A small network was trained on made-up records. Each row is its average activation on records with the value named, seen along a few directions.
Values that are neighbours, or in one group, have similar rows; names and order tell nothing.
Random noise pushes rows far along 2 fixed directions. That doesn't count. These rows show it; they differ only by the noise:
 -80 -169  325  -84  -16  -55 -363   75  -38   79  159   30 -325    5 -230  192
 -77 -181  382  -59  -27  -53 -386   89  -21   27  168  -33 -354   10 -266  193
  70 -327 -268 -233 -148   16  -92 -124  117 -402 -319   15 -188  -98  217    6
-161  -17  201 -190  113 -102 -324   69 -222  628  304  448 -194   14 -181  262


ZEKEG, 14 values:
meb:  -29 -172  347   97  -48   33 -280   67  208 -146   89 -236 -511  -13 -189  162
leg:  113   -4   94    2   58   32  311   34 -230   53 -132 -187  -70   81 -218  -35
zev: -155  292 -229 -279   24 -246  444   95 -361  467   64  443  144   -6  150  -58
sir:  -95  -21 -142 -114  -76  137 -122 -108  -67  -46  -45  302 -174 -264  -15   23
raru:  -57  189  -26   84  292 -127   -4  101   33  778  486  359  365   94 -256  198
sizol:   26  258  543  255  201  121 -272  171   61  429  393  127  142  345 -354  173
tafe: -115  210   35  385  131   74 -199  116   11  547  387  347  149   83 -300   93
fif:  206   64 -608   33 -184  -17  162 -268  176 -306 -344  378  451   -9  319 -261
liveg: -166  -73  198  200   68  129 -191    6  119  115  273 -172  287   16 -263  115
tam:  -80  131  -21   -1 -151 -272  366   -4 -164    4  109  -44  -36   66  244  -41
fuv:  235   86 -127  -14 -109   56  131  103  -80 -259 -244 -544  -96  -74  217 -264
tetol:  140  -56 -419    5  -17  -12  476 -231   25 -395 -564 -299   35 -227  431 -315
dudi:  -70  160  -30  -97  129  139  -13 -114  224 -185 -102  -27  460   40  102  -40
kogo:  -50  110  320   21  162  -32   63  179 -322  225  214 -151  -33   90   81  -33
The values of ZEKEG form 3 separate groups.
Which other values are in the same group as meb? Give them in the order they are listed.
Answer: sir
Which other values are in the same group as tetol? Give them in the order they are listed.
Answer: leg, zev, tam, fuv, kogo

KIZ, 22 values:
guf:   18 -253 -193   11 -251   67 -141 -131  266 -434 -241 -124  -86 -157  132  -26
vigeg:  260  -59  -86  119 -144  105   78  -14  265 -423 -334 -165  122  123  142 -194
boba:  -20  126 -143  -23   56  -60   21   -3   -3  484  101  555  196   33  162  -86
malib:  -11 -147 -553 -206  -73   65   89 -226  129 -105 -333  402   35  -69  372  -29
sifi:    1 -170  330   32 -143   60 -211   46  163 -443   18 -271 -385  -11 -213  103
ledid: -108   59  -84  -96   20  -58   34   30 -178  332    8  163  -95  -20  154   -7
veba:  -24  -36 -121 -188   54  -19  -15  -38  -36   19  -60  216 -201  -86   42  125
piduz: -180  -81  331    1  -64  -53 -284   77 -122  151  285  -62 -327  -77 -301  168
ruzes:  -20  -83 -218 -149  -66  -52  -45 -102   53  -85 -103  243 -124  -27  124  135
lipu:   52  163  753  275   -5  -62  -90  218  -35 -241  165 -481 -237  107 -410  -31
tesin: -103  -99  275    2   69  -84 -233   85 -103  177  189 -134 -384 -129 -320   88
nez:   45    6  204    3    4   -4  -10   33 -123  -28   46 -147 -228   23   12    0
lukol: -149  138  352  177  129   23  -53  171  -30   88  411 -317  244  155 -356   27
zad:  -13  155  309   98  152  -72   40   90   -2   44  225 -347  248  126 -326  -27
nonut:  -48   98   68   12   22  -28  175   60 -255  188   74  215  -29   62  107  -20
daso:   12  104  -64  124   57  -27  271  -50  -72 -121  -49 -215  340   71  -19 -105
limid:   76  133  -24  -18   68  -45  234   14 -142  124  -40  -18  216   85   47  -86
lam:   61    0   92  215   47  152   63   89  160 -107    2 -205  154  159 -123  -84
gazi:    0  -22 -339  -35  -78  -11   34 -121   22  264    9  473  212  -70  302  101
lupos:  -74  292  214   20  301   -4  -59  155  -30  447  286  -13  330  121 -240   66
turif:  146 -190 -436  -75 -109   61  -79 -204  227 -300 -322   19   10 -167  245  -63
bil:  -26 -101  265   21  -20    6 -226   92 -145  -34  127 -256 -346 -128 -183  111
The values of KIZ form a ring.
List every value one step from piduz, in the order listed.
Answer: veba, tesin
List every value one step from vigeg, in the order listed.
Answer: boba, lam
List every value one step from nez, in the order listed.
Answer: ledid, nonut
List every value one step from lukol, in the order listed.
Answer: zad, lupos

LATI, 14 values:
zol: -118  -86  568   68   82 -100 -340   77  -53   74  247 -271 -468  -27 -453  252
kip:  -90   73  -77 -143   33  -69  312   18  -11 -112  -17  -96  228   23  -24  -92
rutiv:   22  300 -255 -148  132  -55  300   -1  -34  466  -53  489  441   83  348 -134
siza:  -11  -15    9   96  -25  220 -317   -7  224   53  116   85  152  -13 -211  167
naru: -133  192  144  -63   96  -60   93   15 -205  297  223  -95  247   25 -111  -28
pav:   51  303  397  386  199  -53 -127   68 -190  289  242  -80  130  118 -253   49
kek:    0   58  255  -33 -154   72 -187    8 -108  148   35   19 -332  -59 -154   44
kipov:    5 -135 -149   57  -52   33 -145  -60  366   39   41  164  180    0   15   99
gezat: -127  112  -32  -89   90  -36  -45   82 -314  804  286  654 -183   92  116  120
setu:   40 -249    0  -25  -71  -52  -68  -73  101 -555 -112 -308 -328 -141   77   95
bok: -120  192   34    9   73  -92   71  126 -232  429  249  -16  292 -125  -46  -77
luri:   97  -83  104  182  -12  -31  253   47  275 -640 -226 -301   63  220  -33 -206
doz:  222 -325 -196  -90 -219   74  -70   21   36 -728 -229 -244 -297  -26  236  -54
duba:  -70  -55 -139  -84   63   35  -42  -79 -150  339 -131  252 -221  -38  -32   34
The values of LATI form 3 separate groups.
Which other values are in the same group as siza? Give them in the order they are listed.
Answer: kipov
Which other values are in the same group as kip? Give them in the order they are listed.
Answer: rutiv, naru, pav, bok, luri

FEBE, 22 values:
paza:  143 -254 -660 -205 -135   98  -47 -245  404 -169 -402  292   90 -121  192   46
bas:  -25  106  562  215  125  -39  -22  118 -204 -223  -14 -583   45   95 -273 -209
kito:  -26   -5  234 -124  -64    7 -280 -106  -25  161  -25  135 -362 -141 -258  258
gevik:   -9 -159  368  206 -163   26   78  163  -50 -652 -237 -956 -423  -51  -27 -204
dase:  -15  256  619  319  109   98 -220  173   94  179  395 -228  242  265 -475  127
ditis:   96 -248   95  328  -74  -25 -274  -64  382 -416   71 -216  172   25 -213   57
regu:   -8  -43 -193 -220  -62  -89   55 -110 -182 -100 -150  358 -367 -115  299  -25
seme: -137  285  579  347  153   61 -319  253    6  644  623   74  284  282 -525  143
lozil: -160  357  496  168  154  -71  -43  162 -229  447  682 -153  264  182 -366   69
midin:    4  233 -191  127  157   29 -148   77   12  558  317  551  439  155    1   86
dofop:   63 -157  -66 -163 -122   12  346  -43 -322 -427 -330 -160 -303   60   94  -64
gan:   35   89 -249 -231   74 -157  421   40 -263  244  -75  -33   96 -118  254 -268
kap:  -56 -228 -284 -155  -38   46 -114 -121  117 -131  -35  359 -196 -181  227  185
zeku:  -20   37 -218 -149  145  -64  362  -11 -279   29 -125 -234  199  -62  214 -230
ziful:  209  167  253  314  195  -40   82  112  215 -393    0 -466  195  115 -177  -70
vopa:   15 -166 -103 -227 -105   43 -120  -34  -41  248 -104  275 -346  -81  175   72
sebu:  -76 -196   46  -60 -208  -81   94    2 -131 -258 -241 -419 -387  -96   75  -12
gukod:   15  317  653  133   65  -51   79  181 -210  390  442 -104  185  234 -311   49
zag:   29 -150 -242 -102  -44   86 -252 -105  183  140 -132  475  -53 -193  211   57
rul:  -20 -114  -54   40  -84  100 -202  -69  542 -448   18 -211   30  149  -43   72
nam:  -74 -124   80 -126 -204  -70  141   39  -85 -442 -242 -184 -501 -175    8  -17
dizup: -149   -3  125  226  116   21 -415  116  158  386  402  345   -7   11 -361  166
The values of FEBE form a ring.
List every value one step from vopa, in the order listed.
Answer: kito, regu
List every value one step from lozil, in the order listed.
Answer: ziful, gukod
List every value one step from zag, in the order listed.
Answer: paza, kap
List every value one step from gan, in the order listed.
Answer: gevik, zeku
Fewest steps between dase and dizup?
Answer: 5

SAMEL, 10 values:
dutev:   94  -48  276  162  -82   50 -134   58   91 -228  -18 -158 -222   41  -98    9
zepi:   50   -4  528  261  -82   32  -69  144  200 -437   85 -564  -70  170 -362  -31
nem:   14 -112  206   38  -67  -17 -191   50   46 -186   57  -87 -257  -28 -122   73
rotug: -130  209  841  350  128  -48 -289  278  -49  263  567 -369   33  199 -610  120
zatas:   -8 -256   12   14 -154    4 -138  -54  156 -399 -136 -256 -230 -135 -100  -13
tifu:   36   99 -196  -82   48   -7  252  -48  -16  -35 -124   -7  257   36  146 -104
nozog:  -53  102   57  -40   67  -46   -6   37 -225  447  120  264  -96  -11   -9   60
nubat:  -40 -154  333   91  -67   40 -338   68  187 -186  121 -214 -344  -37 -244  139
runor:  -91   24 -635 -349   99  -17  191 -169 -251  417 -133  647   96 -128  452   27
dok:   54  130 -532 -121   98  -15  339 -112  -81  198 -148  201  489    5  336 -145
Each value of SAMEL is a pair of two hidden parts, and every pair occurs once (2 first parts, 5 second parts).
nem and rotug share the first part; nem and runor share the second. Which value has the first part of runor and the second part of rotug?
Answer: dok
zepi and nubat share the first part; zepi and tifu share the second. Which value has the first part of tifu and the second part of nubat?
Answer: zatas
